These are the activations of a small neural network, seen along a few directions. Each row is one input.
Each table varies a few parts of the input and shows all the possible inputs, shuffled.
A made-up example of a description, with smaller parts first: values(2) and (point or ring(11) or (line(4) and ring(5))).
Shared parts are said once, and a part with two or three values counts as separate values.
In the rows, 100 means zero.

Other details of the inputs vary at random and push rows far along three fixed directions, the same in every table; ignore that.

Table:
x1: 73,97,71,66,119,62,132,123,139,96,87,149,96,78
x2: 51,120,79,92,100,63,112,116,120,109,94,146,101,87
x3: 77,102,71,65,122,69,108,123,135,95,110,137,99,99
x4: 50,90,67,91,95,58,115,135,134,115,105,139,100,88
x5: 111,150,115,80,130,98,104,74,86,98,158,60,66,153
x6: 73,119,94,102,112,79,45,88,129,108,134,143,130,109
x7: 77,117,87,100,113,74,48,83,125,98,130,145,128,117
x8: 66,124,90,72,118,75,120,132,125,101,95,143,120,90
x9: 94,118,106,85,131,97,34,88,138,92,118,149,163,104
x10: 74,163,94,87,96,68,176,121,53,113,139,55,8,156
x11: 65,160,99,94,97,79,163,127,53,117,128,62,30,141
x12: 149,73,124,116,102,141,77,67,90,91,105,50,111,106
x13: 104,59,85,111,65,95,137,113,101,103,56,93,72,68
x14: 93,108,102,86,136,91,34,82,143,93,129,144,156,98
x15: 80,118,107,108,112,88,24,83,128,98,115,161,150,107
x16: 163,63,139,125,91,160,43,66,102,92,87,64,147,86
x17: 71,139,105,100,111,81,55,79,122,105,111,153,133,106
x18: 88,43,80,117,55,103,145,143,102,107,39,103,90,47
x19: 100,169,113,82,132,102,113,90,65,102,151,60,69,152
x20: 62,99,77,71,121,68,122,146,128,100,90,145,111,80
x21: 151,79,132,145,72,157,39,60,78,100,92,64,124,107
x22: 112,34,76,92,80,105,153,138,117,90,43,104,87,50
x23: 124,63,98,103,84,120,163,115,84,98,54,60,75,72
x24: 100,167,116,84,135,93,126,87,64,97,152,62,62,159
x25: 144,93,123,130,80,127,75,58,74,100,122,40,74,127
x26: 56,113,74,93,101,60,114,118,119,102,105,145,100,98
x27: 156,82,130,120,101,145,72,58,84,85,78,67,119,85
x28: 125,64,111,107,75,132,152,123,89,103,39,65,94,61
x29: 105,33,82,99,77,112,145,147,116,95,32,108,110,35
x30: 118,79,91,114,59,110,155,119,66,109,85,38,38,106
x31: 152,53,133,135,80,154,30,40,50,99,97,71,132,92
x32: 73,91,71,66,121,63,122,135,135,94,95,146,96,87
x33: 97,40,94,122,54,117,112,136,116,118,54,97,110,58
x34: 93,101,99,69,141,87,36,73,107,96,127,155,165,92
x35: 59,148,85,91,86,79,182,143,59,125,121,59,26,136
x36: 107,155,112,86,132,103,105,77,75,96,151,64,78,154
x37: 89,42,87,119,51,112,141,147,108,111,30,109,100,45
x38: 119,71,103,127,80,112,78,72,101,94,75,100,114,80
x39: 154,89,125,119,104,141,88,60,76,81,98,60,107,106
x40: 85,106,95,108,117,77,26,73,129,89,122,158,143,109
x41: 101,176,129,86,128,103,120,96,64,103,143,64,75,152
x42: 157,91,127,137,80,136,59,42,70,83,104,61,90,115
Description of these inputs: values(2) and (point or (line(4) and line(5))).
Q: Changing only the values(2) part turns x26 into x39. The same change can be made to x10. Which row results?
A: x32
Q: Change only the values(2) part in x9. List by row number the other rows that result.
A: x21

Table:
x43: 66,59,65,97,79,63,103,124,138,106,74,150,102,61
x44: 116,81,114,140,58,133,109,95,74,105,61,77,91,87
x45: 94,39,79,77,116,92,66,123,174,91,73,166,173,47
x46: 84,58,65,81,100,66,112,130,145,89,70,152,104,63
x47: 95,180,105,82,146,69,76,50,91,84,160,114,80,163
x48: 125,45,97,131,63,122,105,97,84,104,79,62,80,84
x49: 76,114,86,70,116,82,178,146,99,106,101,83,68,99
x50: 82,127,95,106,121,65,12,43,133,87,139,174,142,115
x51: 150,148,149,123,123,145,21,20,64,82,126,87,142,128
x52: 129,86,129,113,92,141,109,100,64,103,84,54,104,95
x53: 147,60,105,117,89,127,104,90,83,83,92,54,81,98
x54: 143,90,119,109,101,137,116,73,80,87,73,58,93,94
x55: 54,123,87,100,81,79,160,153,86,126,99,89,64,107
x56: 59,149,97,98,84,79,154,132,78,122,109,90,54,120
x57: 144,56,126,121,86,150,60,80,94,91,57,94,143,63
x58: 69,133,102,70,118,87,122,131,95,115,121,103,106,114
x59: 97,183,119,73,155,86,79,61,100,91,159,106,100,148
x60: 119,84,117,130,65,134,96,104,74,114,89,49,95,104
x61: 64,119,75,87,88,72,152,132,85,122,130,76,44,126
x62: 85,65,68,75,119,74,66,116,160,91,104,163,133,85
Q: Changing only one part turns x57 into x59. The same change can be made to x51. Which row results?
A: x54
Q: What is each input in this table made of?
A: line(4) and ring(5)
Q: A walk changes only the ring(5) part. It starts at x48 and steps to x55. List the rest of the walk in order.
A: x52, x49, x53
